A small network was shown many inputs. Here are its activations along a few directions, one row for each input.
In each table, some parts of the input vary, and every possible input appears once, in random order.
Descriptions start from the smaller parts, as in this example, which fits no table here: line(4) and (point or line(9) or (values(3) and ring(5))).
Shared parts are said once, and a part with two or three values counts as separate values.

Other details of the inputs shift rows strongly along three fixed directions, in all tables alike. That doesn't count.

Table:
x1: 10 -8 -3 3 -2 -2 2 4 7 -7 5 -3 -12 14
x2: -9 8 4 -1 -6 7 4 -8 -1 8 -5 0 21 -21
x3: 3 -9 -2 2 -5 -7 -1 0 3 0 5 -2 -6 19
x4: 6 -4 -3 10 -3 -1 -2 6 5 4 6 -4 -6 17
x5: 5 -9 0 8 -3 -2 -3 0 1 3 6 -3 -9 17
x6: -10 15 -2 -9 21 12 0 7 4 -8 5 18 -26 23
x7: -8 9 5 2 -2 6 4 -3 0 3 -1 -2 19 -25
x8: -5 5 8 -4 -1 6 9 -7 6 -8 0 0 12 -26
x9: -8 2 6 2 -1 5 3 -14 0 2 -8 1 20 -20
x10: 6 17 -3 23 -13 -22 -14 -2 3 9 8 3 -16 11
x11: 10 -9 -1 3 -2 -4 4 4 5 -5 6 -2 -12 15
x12: 8 -10 1 1 -3 -4 -2 4 6 -1 2 -1 -8 17
x13: -6 4 8 -7 -5 7 9 -13 5 -3 -4 1 14 -22
x14: -10 1 5 2 1 3 2 -12 2 1 -6 1 19 -22
x15: -9 7 4 1 -4 7 2 -5 -2 4 -1 -1 19 -24
x16: 4 -5 1 -1 -9 -4 -1 -1 0 3 4 -4 -8 20
x17: -10 5 7 2 -1 7 2 -9 -1 0 -2 -2 15 -25
x18: -8 3 7 -6 -3 6 8 -10 7 -5 -2 1 13 -24
x19: -10 5 7 -1 -3 6 3 -12 0 4 -7 -1 17 -21
x20: 5 -4 1 3 -6 -5 0 4 1 -2 8 -5 -10 16
x21: -59 61 18 -29 65 48 -3 -11 9 -16 3 66 -11 1
x22: 8 -10 -1 -2 -2 -5 -2 0 5 2 6 -2 -8 17
x23: -2 3 7 1 2 6 3 -5 8 -11 -4 -1 17 -25
x24: 6 -7 1 9 -1 -4 -1 3 2 2 5 -4 -9 17
x25: 8 -7 0 0 -6 -1 2 3 3 -2 7 -4 -14 14
x26: 8 -6 1 -5 -6 -2 -1 -1 3 5 4 -5 -10 18
x27: 6 -7 -1 10 -1 -2 -3 3 4 0 4 -6 -9 16
x28: 5 3 -68 -33 48 -21 -17 59 -92 16 -66 17 -24 -8
x29: 11 -8 0 1 0 -5 0 3 4 -1 8 -4 -9 16
x30: 5 -5 -2 6 -7 -2 -1 1 2 11 3 -1 -3 21
x31: -9 5 7 -2 -4 5 3 -10 0 -6 1 -1 16 -23
x32: -9 3 2 2 -2 4 3 -7 1 5 -4 2 23 -22
x33: 7 14 -4 25 -10 -23 -14 -4 3 7 7 5 -13 12
x34: 8 -7 1 -2 -5 -2 -2 2 2 1 9 -5 -12 15
x35: 1 -7 1 5 -6 -3 -2 1 2 8 4 -5 -10 17
x36: -6 5 3 5 0 4 4 -4 0 2 -2 0 22 -24
x37: -7 3 6 -2 -3 3 4 -15 2 -4 -4 2 22 -19
x38: 10 -9 2 3 -3 -2 -3 5 4 -3 5 -2 -9 16
x39: -4 6 9 -6 0 5 5 -8 5 -5 1 -2 15 -25
x40: 9 -10 -1 0 -5 -3 3 -1 4 0 1 0 -9 18
x41: 5 -3 -1 3 -5 -4 -2 5 3 -4 7 -7 -11 16
x42: 9 -4 2 2 -4 -1 -2 9 7 -4 4 -7 -13 14
x43: 9 -9 0 -2 -3 -4 -1 -2 4 3 3 -2 -7 19
x44: 4 -4 0 8 -4 -1 -3 4 4 2 5 -8 -12 15
x45: 6 -8 0 -4 -5 -4 -2 2 4 4 6 -5 -11 16
x46: 6 -8 -1 4 -4 -4 -2 1 0 -2 8 -2 -7 18
x47: -5 5 11 -6 -4 7 4 -9 5 -3 -6 0 17 -22
x48: -3 0 5 -2 -1 6 7 -11 5 -9 -1 2 15 -24
x49: 9 -5 0 -1 -3 -2 -2 5 6 -2 8 -8 -12 14
x50: -6 4 4 1 0 3 3 -9 4 -11 -2 -2 19 -23
x51: 4 -5 2 7 -4 -3 -1 4 2 4 6 -7 -12 15
x52: -44 46 -22 -30 67 24 -13 23 -30 9 -15 58 -35 31
x53: 10 -9 -1 0 -2 -3 -2 1 3 0 8 -3 -9 16
x54: 6 -7 0 5 -3 -6 0 3 2 -3 7 -3 -7 18
x55: 11 -8 3 4 -1 -4 -1 7 5 -4 5 -3 -9 15
x56: -11 5 6 -4 -4 3 4 -11 2 -3 -1 0 17 -22
x57: 32 -32 -54 0 -17 -39 -5 38 -74 21 -53 -38 30 -63
x58: 7 -11 -2 0 -4 -4 3 1 6 -1 4 0 -10 16
x59: -7 4 10 -5 -3 6 3 -7 7 -4 -4 0 15 -24
x60: 9 -5 4 2 -4 -2 -1 9 5 -2 5 -5 -12 14
x61: -8 9 2 3 -2 7 3 -3 2 1 -2 -4 18 -25
x62: -2 3 5 -3 3 5 3 -9 7 -9 -1 -2 17 -25
Description of these inputs: values(2) and (point or (line(5) and line(6))).
The inputs of x50 and x41 match in every part but the values(2) part. If x55 is changed in the same way as x50 into x41, which row does it become?
> x60
The inputs of x46 and x31 match in every part but the values(2) part. If x5 is changed in the same way as x46 into x31, which row does it become?
> x17
Change only the values(2) part in x11. List by row number the other rows that result.
> x8
Change only the line(6) part in x61. List by row number the other rows that result.
> x6, x41, x42, x44, x49

Table:
x63: -8 16 -5 0 9 -1 -2 -2 -8 -4 -11 10 4 -24
x64: -7 12 -3 -4 12 3 -1 -2 -9 3 -12 9 13 -17
x65: 0 -2 19 6 -17 3 8 -15 16 -5 8 -13 25 -21
x66: 19 -24 2 16 -32 -13 5 -8 9 7 7 -22 7 12
x67: 22 -27 3 17 -30 -14 -1 -5 7 9 6 -23 9 10
x68: 8 -1 -11 1 -2 -10 -5 10 -9 5 -5 0 -14 12
x69: -2 2 -2 1 7 6 -2 8 0 -1 6 2 -12 21
x70: -4 -10 18 9 -16 5 4 -23 15 4 4 -7 28 -17
x71: -14 5 -3 -8 8 8 3 -4 -11 7 -14 9 11 -16
x72: 0 0 18 13 -14 0 1 -22 20 -4 9 -5 25 -20
x73: -11 11 -6 -7 10 1 0 -4 -9 1 -10 7 12 -17
x74: 0 0 19 9 -18 3 6 -11 19 -8 6 -12 19 -25
x75: -7 -9 -1 -25 17 13 10 -2 -8 -11 -15 5 9 -17
x76: -10 12 -5 -1 12 6 -2 4 -9 -8 -7 5 6 -23
x77: 17 -18 13 9 -30 -4 3 -5 16 5 17 -19 2 12
x78: 1 -2 -2 -4 3 5 -4 12 -2 3 1 1 -11 19
x79: 1 -7 14 6 -15 9 9 -10 18 -1 10 -13 26 -24
x80: 7 -2 -10 -3 -1 -7 -4 9 -8 8 -4 -2 -12 14
x81: 5 3 -3 -3 2 -2 -4 8 -4 3 3 1 -16 15
x82: 17 -16 6 14 -27 -15 0 -9 18 2 14 -21 2 11
x83: 13 -10 -15 4 0 -14 -8 12 -18 9 -9 -4 -6 12
x84: -10 10 -3 0 11 -2 -4 -1 -9 -1 -10 13 11 -21
x85: -37 34 50 -19 39 53 10 -34 69 -32 48 53 -28 62
x86: -9 14 -1 -3 13 0 -1 2 -10 -7 -8 5 5 -23
x87: 12 -2 -12 6 1 -14 -8 12 -10 5 -6 -1 -12 10
x88: -11 9 -5 -7 7 5 0 -1 -10 3 -11 11 12 -18
x89: 1 3 16 13 -19 0 5 -19 20 -7 8 -6 18 -24
x90: 2 -6 -9 -4 0 -2 -2 5 -11 8 0 -1 -10 18
x91: 4 2 -7 2 3 -7 -6 5 -6 0 5 2 -16 14
x92: -1 -1 16 6 -18 3 7 -21 16 -3 11 -10 24 -20
x93: 6 -9 -15 -2 -2 -11 -6 10 -12 9 -5 -3 -7 15
x94: -8 13 -3 -2 11 -1 -1 0 -7 0 -11 12 10 -21
x95: -2 -1 -2 -20 16 5 8 2 -5 -20 -11 9 5 -23
x96: -11 9 -5 -11 7 5 -1 -1 -8 4 -10 9 11 -19
x97: -14 5 -3 -12 8 8 2 -4 -10 8 -14 7 10 -17
x98: 0 3 19 17 -13 -2 0 -22 21 -8 10 -4 20 -23
x99: -3 3 -1 3 6 3 -2 9 2 -4 8 6 -16 18
x100: 0 -3 -3 -4 3 -1 -3 11 -6 4 2 0 -9 19
x101: 0 -4 -4 -4 3 0 -1 9 -7 5 0 -1 -9 20
x102: 2 6 -1 2 5 1 -6 10 2 -4 3 2 -18 16
x103: -13 5 -2 -7 12 7 1 -4 -10 9 -15 8 14 -15
x104: 13 -10 18 13 -24 -1 1 -5 27 -3 18 -18 -2 14
x105: 9 -4 -12 1 -3 -9 -3 11 -12 7 -7 -1 -11 13
x106: -11 9 -5 -8 7 7 2 -3 -10 4 -13 10 11 -17
x107: 13 -2 -12 8 2 -14 -8 11 -10 4 -7 -2 -14 9
x108: 0 2 -1 0 10 8 1 10 4 2 8 3 -13 20
x109: 10 -2 -14 9 0 -15 -5 8 -13 1 -5 -1 -14 10
x110: -10 12 -5 -8 10 1 -2 -3 -11 -1 -6 7 8 -21
x111: -13 2 -3 -9 14 14 6 3 -9 6 -10 3 12 -18
x112: -2 4 16 13 -15 -3 3 -23 22 -8 10 -8 18 -23
x113: 6 0 -4 -4 1 -1 -2 9 -8 5 1 0 -14 16
x114: 14 -8 18 18 -23 -2 0 -6 27 -7 18 -18 -6 12
x115: -12 8 -5 -10 9 5 -1 -3 -13 2 -6 8 12 -18
x116: 3 2 19 8 -19 2 5 -16 17 -7 10 -10 17 -27
x117: 1 3 -2 -1 5 -3 -4 9 -2 0 4 1 -14 18
x118: -11 12 -6 0 9 -3 2 -3 -10 -3 -10 13 9 -20
x119: -4 -5 -3 -24 16 12 10 -1 -7 -14 -13 6 10 -18
x120: -3 4 -1 1 8 5 -3 7 3 -3 8 4 -15 20
x121: -12 12 -6 -5 9 -3 -1 -2 -8 -2 -9 10 8 -21
x122: -10 14 -7 -3 11 -3 -3 -3 -8 -3 -9 8 7 -22
x123: 8 -3 -14 4 -1 -13 -4 8 -12 4 -5 -1 -10 13
x124: 2 -13 -13 -3 -1 -9 -3 7 -14 13 -9 -6 -8 16
x125: 1 1 15 6 -19 0 5 -19 21 -3 7 -10 20 -24
x126: -3 -8 -2 -4 4 1 0 7 -8 8 -1 -2 -10 21
x127: 3 0 16 13 -12 4 8 -11 21 -9 11 -13 18 -28
x128: 6 -1 -9 -1 -1 -10 -4 10 -6 5 -2 1 -16 12
x129: -12 9 -7 -5 8 3 1 -4 -12 2 -10 12 14 -16
x130: -6 -6 -1 -2 6 10 0 6 -2 5 3 1 -11 23
x131: 9 -18 14 13 -24 4 5 -8 22 0 19 -19 3 18
x132: 8 -3 -11 3 -3 -12 -3 12 -10 4 -5 2 -15 11
x133: 2 0 -7 0 1 -8 -4 7 -7 2 4 3 -15 14
x134: -9 14 -7 1 10 -2 -1 -4 -10 -4 -10 11 8 -21
x135: -2 -7 14 7 -18 8 7 -12 16 -5 9 -13 26 -22
x136: 0 2 -2 -17 18 5 5 1 -5 -22 -11 7 2 -25
x137: -1 -10 -7 -5 1 -1 -2 3 -12 11 -1 -2 -10 19
x138: -7 13 -4 -3 12 0 -3 -1 -7 1 -12 9 11 -19
x139: -10 14 -2 -4 12 1 -2 3 -10 -6 -8 5 7 -22
x140: -38 37 52 -18 41 53 8 -35 73 -35 50 55 -31 61
x141: 22 -23 5 15 -29 -13 0 -3 13 8 8 -21 8 11
x142: 1 -8 -3 -6 0 2 -1 7 -10 12 -2 -2 -13 18
x143: 7 2 -9 2 1 -10 -6 8 -5 2 -2 0 -19 10
x144: 12 -23 12 -9 -16 4 13 -12 15 -17 1 -16 26 -26
x145: 6 4 -3 1 3 -5 -5 8 -5 0 3 1 -20 12
x146: -1 4 0 2 9 4 1 11 6 -1 10 6 -17 17
x147: -11 12 -1 -6 10 0 1 4 -10 -4 -8 7 8 -21
x148: 1 -2 -2 -4 3 6 -2 10 -3 5 -2 -1 -12 20
x149: 6 -6 -11 -5 -2 -5 -3 9 -9 11 -6 -3 -11 15
x150: 0 6 0 4 11 5 -2 9 7 -3 11 5 -18 17
x151: -10 12 -5 0 13 5 -1 3 -9 -8 -7 4 5 -24
x152: 0 1 -3 -18 17 6 5 1 -5 -21 -11 7 4 -24
x153: -3 -6 0 -4 3 7 -2 9 -4 8 -3 -2 -12 21
x154: 17 -23 4 12 -31 -13 3 -8 12 8 9 -24 6 12
x155: -1 5 0 0 11 7 -1 9 7 0 10 4 -16 19
x156: 4 1 -3 -1 1 -5 -3 10 -5 2 3 3 -18 13
x157: -10 6 -5 -8 13 13 5 5 -9 3 -8 4 12 -19
x158: 5 -14 -14 1 -2 -9 -1 7 -18 13 -10 -4 -7 16
x159: 11 -13 -16 3 -2 -14 -9 13 -18 11 -9 -3 -4 12
x160: 20 -19 4 18 -30 -14 4 -8 11 4 10 -20 5 12
x161: 4 -4 -5 -6 0 1 -1 9 -9 9 0 -1 -12 17
x162: -8 15 -5 -5 9 0 -3 -1 -7 -2 -10 8 4 -24
x163: 13 -6 -15 8 1 -17 -11 12 -15 4 -7 -2 -11 8
x164: 2 2 -1 -2 4 4 -3 11 -1 2 0 0 -13 19
x165: 4 3 -7 3 4 -8 -6 5 -6 -1 4 1 -18 13
x166: 22 -23 5 15 -30 -12 2 -5 11 10 6 -23 8 11
The inputs of x80 and x143 match in every part but one. If x83 is changed in the same way as x80 into x143, which row does it become?
> x98
The inputs of x112 and x73 match in every part but one. If x145 is changed in the same way as x112 into x73, which row does it become?
> x113
What do these inputs look like to the network?
> line(8) and (point or (values(2) and line(6)))
Change only the values(2) part in x135. List by row number the other rows that result.
> x79
Which other rows agree with x99 in the line(8) part? List them by row number.
> x74, x84, x94, x95, x118, x121, x128, x132, x133, x146, x147, x156
A walk changes only the line(6) part. It starts at x131 and steps to x101. List the rest of the walk in order.
> x90, x154, x66, x67
A walk changes only the line(8) part. It starts at x71 and steps to x106. List the rest of the walk in order.
> x88, x105, x68, x132, x89, x63
Change only the line(8) part in x102. List by row number the other rows that result.
> x74, x78, x104, x114, x148, x153, x164
Change only the values(2) part in x157. List by row number the other rows that result.
> x131
